A small network was shown many inputs. Here are its activations along a few directions, one row for each input.
In each table, some parts of the input vary, and every possible input appears once, in random order.
Descriptions start from the smaller parts, as in this example, which fits no table here: line(6) and (point or ring(9) or (values(2) and ring(5))).
Shared parts are said once, and a part with two or three values counts as separate values.

Other details of the inputs shift rows strongly along three fixed directions, in all tables alike. That doesn't count.
To show where, the next rows are all for the same input, with only those details redrawn:
[ 25  -2   2  47  10  -8 -16 -16  32 -22   4]
[ -4   3   2  14 -37  19  19 -14  12   0 -62]
[ 15  11   4  41  37  -9 -13   7  23 -27  33]
[  4  -8 -20 -18 -24 -12 -12 -38   6 -19 -19]
[-13  -1 -17 -32 -28   1   5 -25  -5 -12 -32]
[-39  30  -5 -38  -3  19  20  22 -16  -1 -14]

Rows:
r1: [-12  -2   3  14 -45  16  11 -10   6  -4 -54]
r2: [  2   3 -10 -28   0  -2  10  -9   1 -13   3]
r3: [-15 -19  -8 -27 -40   5   9 -15 -11 -11 -19]
r4: [-17   4  15 -21 -39  22  26   7  -2  16 -25]
r5: [-43  16  29 -11 -32  40  33  33 -10  22 -35]
r6: [-22  25 -18 -70  60 -18   0  25 -43   3  60]
r7: [15  0 37 77 15 14 -5 40 11 18  1]
r8: [  6   5  11   6 -44  29  27  -8  15  18 -44]
r9: [ 21 -24 -10  13  -7   0   2 -24  25  13 -32]
r10: [ 28 -26 -18 -21 -16 -19 -10 -36  -7   9  -6]
r11: [-15   0 -17 -28  11 -17 -18  -4  -7 -29  30]
r12: [ -5  25  27  18   9  33  37  46  -3  41 -48]
r13: [-28   4 -10 -57  41  -1  -3  37 -26   6  69]
r14: [ -7 -39 -18 -30 -23 -15 -19 -31  -9   2   0]
r15: [-17  33  19  52  60   2  -3  57 -12   5  40]
r16: [ 17 -28 -22  -7 -13 -40 -47 -42  -7  -9  -6]
r17: [ 18 -25 -10 -15 -27 -14 -13 -29   8 -13  13]
r18: [ 22 -10  17  69  44 -17 -23  15   2 -11  60]
r19: [ 47 -22 -12  43  19 -39 -48 -37  23 -10   6]
r20: [ 26 -24 -31   1  -7 -44 -34 -61  -2 -10  -7]
r21: [-26   8 -21 -63  10 -25 -13 -17 -12 -18  26]
r22: [ 12  -5 -10 -23   9 -15  -1 -14 -13  10  -9]
r23: [ 11 -23 -13 -12 -32 -14 -24 -37   1 -24  11]
r24: [ -7  -8 -15 -20 -29 -16 -22 -34   3 -16  -9]
r25: [-19  15  -2 -45  19   2   8  31 -19 -15  56]
r26: [-32  15  13 -48  -3  24  25  43 -43  32  -1]
r27: [-21   6 -33 -61  27 -33 -18 -11 -40  -3  25]
r28: [-30  31 -12 -49  34 -14 -11  13 -13 -17  49]
r29: [ 12  21  23  70  25  18   4  24  32 -10  -2]
r30: [-32   5 -20 -62   5 -29 -21 -13 -16 -21  33]
r31: [-61  17  -3 -43  12  19  14  45 -29  20 -11]
r32: [11  5 16 80 39 13 -2 29 39 12 -6]
r33: [ 53 -40 -13  19   6 -34 -43 -41   4 -13  44]
r34: [ -6   0 -25 -66 -24   1   6 -20 -17  -8   9]
r35: [-26  34   3 -34  49  17  28  54 -36  23  49]
r36: [ 23 -23 -21 -22 -16 -14  -5 -35 -11   9  -4]
r37: [ 10  -4   1  31  -5   0   5  -7  20 -16 -23]
r38: [ 33 -12  11  39  -6   1  -9 -10  24 -15  25]
r39: [  7 -17  -3  30 -19 -11 -13 -21  -6   7 -40]
r40: [ 36 -30 -17  28  13 -47 -56 -39   4 -22  19]
r41: [ -9  -9   6 -20 -33  17  27   2 -31  27 -31]
r42: [ 22 -11 -10   9  41 -11 -16   6  17   0  52]
r43: [-13   8  13 -18 -38  26  21   7  -4  12 -20]
r44: [-17 -22  -6 -29 -39   0   7 -18  -7  -7 -18]
r45: [18 17 27 58 35 19 17 28 37  0  9]
r46: [ -1  -9  14  47 -34  17  10  -3  27   3 -54]
r47: [ 17   0  11  19 -11   6  11  -5  23   5  -5]
r48: [ 26   1   8  29  35  -7  -1  11  26 -14  47]
r49: [ 36  -3   3  36  14  -5  -8 -20  32 -19  14]
r50: [-36  25  17 -15  40   9   2  63 -40  14  45]
r51: [18 27 29 55 31 23  7 24 37  3 12]
r52: [ 6 14 38 70 11 25 -2 33 27 -1 19]
r53: [-13   0  -5 -15 -17  -3  10  -6 -19  20 -57]
r54: [ 14   7 -10  -8  55 -29 -11  -2 -11  -6  56]
r55: [-18  22  19 -18 -13  40  44  49 -21  47 -44]
r56: [ 16 -37 -17 -11 -19 -31 -35 -42 -19  -6  13]
r57: [-13  10   5 -24 -20  12  23  -8   7  12 -32]
r58: [ -4  17  18  14  -8  40  43  34   8  11 -20]
r59: [-12  29  20  39  52   8  10  45  18  -9  29]
r60: [ 13 -16  18  12 -41  16  17   4  -6  31 -51]
- Changing only one part turns r8 into r51. The same change can be made to r10. Which row results? => r22
- Changing only one part turns r35 into r20. The same change can be made to r48. Which row results? => r59
- What do these inputs look like to the network? => ring(6) and (point or line(4) or ring(5))
- List by row number the other rows that have the ring(6) part in common with r52. => r3, r5, r7, r14, r18, r23, r44, r50, r56
- Change only the ring(5) part in r37. List by row number the other rows that result. => r21, r28, r29, r59
- Change only the ring(6) part in r19. List by row number the other rows that result. => r7, r12, r16, r55, r60
